Each row below holds a small network's activations on one input, seen along a few directions.
Each table varies a few parts of the input and shows all the possible inputs, shuffled.
Descriptions start from the smaller parts, as in this example, which fits no table here: values(3) and (point or line(11) or (line(6) and ring(8))).
Shared parts are said once, and a part with two or three values counts as separate values.
In the rows, 128 means zero.

Other details of the inputs shift rows strongly along three fixed directions, in all tables alike. That doesn't count.
To show where, the next rows are all for the same input, with only those details redrawn:
[144 135 111 143 130 130 128 158 126 154 135]
[161 100 157  79 136  91 118 127 160 131 120]
[ 55 100 129 124  79 111 100 137 158  73 146]
[156 102 109 129 125 123 113 164 144 141 122]
[198 134 148  98 163 105 139 137 134 177 122]
[137  73  97 129 105 123  94 172 158 114 117]
[ 83 122 164  94 106  93 119 112 154  96 146]
[169  89 116 114 129 115 108 160 152 139 115]

Table:
R1: [106 112  82 148  96 155 112 159 132 100 144]
R2: [153  95 101 144 152 154 118 146 127 132 100]
R3: [133 143  96 178 144 142 135 143 110 158 114]
R4: [157 173  89 160 139 167 150 158  90 171 148]
R5: [ 94 211 152 166 130 140 178  93  75 164 141]
R6: [132  87 113 125 110 116 103 157 159 115 126]
R7: [132  76 113 134 106 123 107 129 136 110  93]
R8: [154 110 143 119 133 109 131 104 127 132 101]
R9: [182 134 155 115 153 110 150  97 117 162 101]
R10: [ 70  88 136 110  98 120  95 134 159  50 145]
R11: [ 90 199 155 145 108 129 160 114  92 141 166]
R12: [ 89 104  90 169 106 143 112 147 134 117 110]
R13: [173 160 144 120 161 108 146 133 119 170 138]
R14: [ 94 171 171 107 126 101 145 110 124 130 154]
R15: [119 138 183  56 130  93 134  86 142  96 145]
R16: [152  61 141  94 115 105 106 114 153 109  81]
R17: [114 169 164 100 152 119 159  72 109 131 131]
R18: [ 94 174 143 113 118 132 145 114 112 115 158]
R19: [133 163 119 151 147 155 141 154 104 144 150]
R20: [105  50  92 115  98 138  91 132 157  74  96]
R21: [169 138 122 134 156 150 137 155 122 153 137]
R22: [167 126  98 130 136 141 125 151 119 136 134]
R23: [130 119  88 160 114 141 115 175 129 141 133]
R24: [151 126 150 115 166 135 143 107 130 141 112]
R25: [ 87 176 124 148 131 153 157 100  97 133 139]
R26: [ 79 128 146 121  82 113 120 123 129  93 146]
R27: [ 63 154 106 180  75 143 127 146 106 102 162]
R28: [133 121  90 170 134 147 127 153 118 157 103]
R29: [ 66 139 131 152 126 146 134 109 120  95 137]
R30: [111  86  71 157 106 161 109 144 135 101 109]
R31: [146 133 117 135 142 151 128 160 120 139 135]
R32: [143 145 138 136 153 122 147 113 126 163 112]
R33: [219 109 164  76 148  95 136 119 140 162 113]
R34: [165 113 159 105 139 107 140  95 134 144  99]
R35: [123 134 194  73 118  77 134  86 139 104 143]
R36: [181 122 122 124 158 140 128 156 130 143 129]
R37: [161 115 112 111 130 132 123 141 135 123 132]
R38: [145 135 134 121 137 111 129 141 130 145 134]
R39: [108 153 148 118 124 136 107  60 132 126 132]
R40: [131 141  72 200 151 181 135 161  94 150 122]
R41: [153 129  94 164 111 144 125 167 106 150 132]
R42: [168 109 120 130 165 149 132 133 125 151 101]
R43: [ 81 194 138 147 137 143 166  86  93 128 148]
R44: [141 149 125 140 136 120 136 144 124 150 142]
R45: [110 106  91 146 119 147 118 126 124 103 117]
R46: [ 91 114 164 102 125  91 125  87 156  97 115]
R47: [165  97 167  78 158  86 126  97 157 137  90]
R48: [111 146 131 117 101 136  89  98 143 111 155]
R49: [ 81 172 164 128 149 138 156  91 107 124 137]
R50: [ 64 124 133 128 101 140 114 137 139  77 154]
- The inputs of R15 and R17 match in every part but one. If R37 is changed in the same way as R15 into R17, which row does it become? => R43
- The inputs of R9 and R27 match in every part but one. If R42 is changed in the same way as R9 into R27, which row does it become? => R50
- Describe the family of inputs behind these rows. => values(2) and (point or (values(4) and ring(6)))
- Which other rows does R16 become when the values(2) part takes its other values? List them by row number. => R26
- Which other rows does R32 become when the ring(6) part takes its other values? List them by row number. => R3, R12, R28, R46, R47

Table:
R51: [ 19 156 177 122  89 102 135  76 132  76 151]
R52: [223 169 149 106 191 129 164 108 103 201 116]
R53: [189 134 176  81 169  91 148  92 134 168 104]
R54: [169  38  72 133 111 147  78 168 159 107  91]
R55: [109 110  71 188 101 155 114 166 119 128 117]
R56: [ 41 178 204 101 111  89 154  57 124  94 153]
R57: [ 99  96 120 126 117 131 110 129 145  93 121]
R58: [207 149  84 150 139 150 128 199 109 187 152]
R59: [ 63 251 144 175 132 157 184  94  62 154 178]
R60: [ 91  88 177  59 108  89 104  75 172  63 123]
R61: [ 46 196  64 234  68 168 134 203  85 138 195]
R62: [132 165 135 125 129 124 138 163 121 141 171]
R63: [121 173 185  96 159 111 162  81 116 135 139]
R64: [159  30 103 110 108 112  85 150 170 101  81]
R65: [194 107 121 115 167 132 131 138 132 157 102]
R66: [194  85 117 119 145 118 116 141 142 156  89]
R67: [101  92 148  92 107 111 107 100 155  77 123]
R68: [ 98  83  50 188 101 173  96 181 132 102 118]
R69: [ 80  64 140  92 100 109  97 114 170  54 116]
R70: [215 160 176  85 201 113 165  99 116 190 113]
R71: [138 164  76 190 135 177 138 155  90 165 135]
- Describe the family of inputs behind these rows. => values(3) and (point or ring(6))
- The inputs of R56 and R67 match in every part but the values(3) part. If R53 is changed in the same way as R56 into R67, which row does it become? => R60
- Which other rows does R62 become when the values(3) part takes its other values? List them by row number. => R58, R61
- Which other rows does R63 become when the ring(6) part takes its other values? List them by row number. => R57, R65, R68, R69, R70
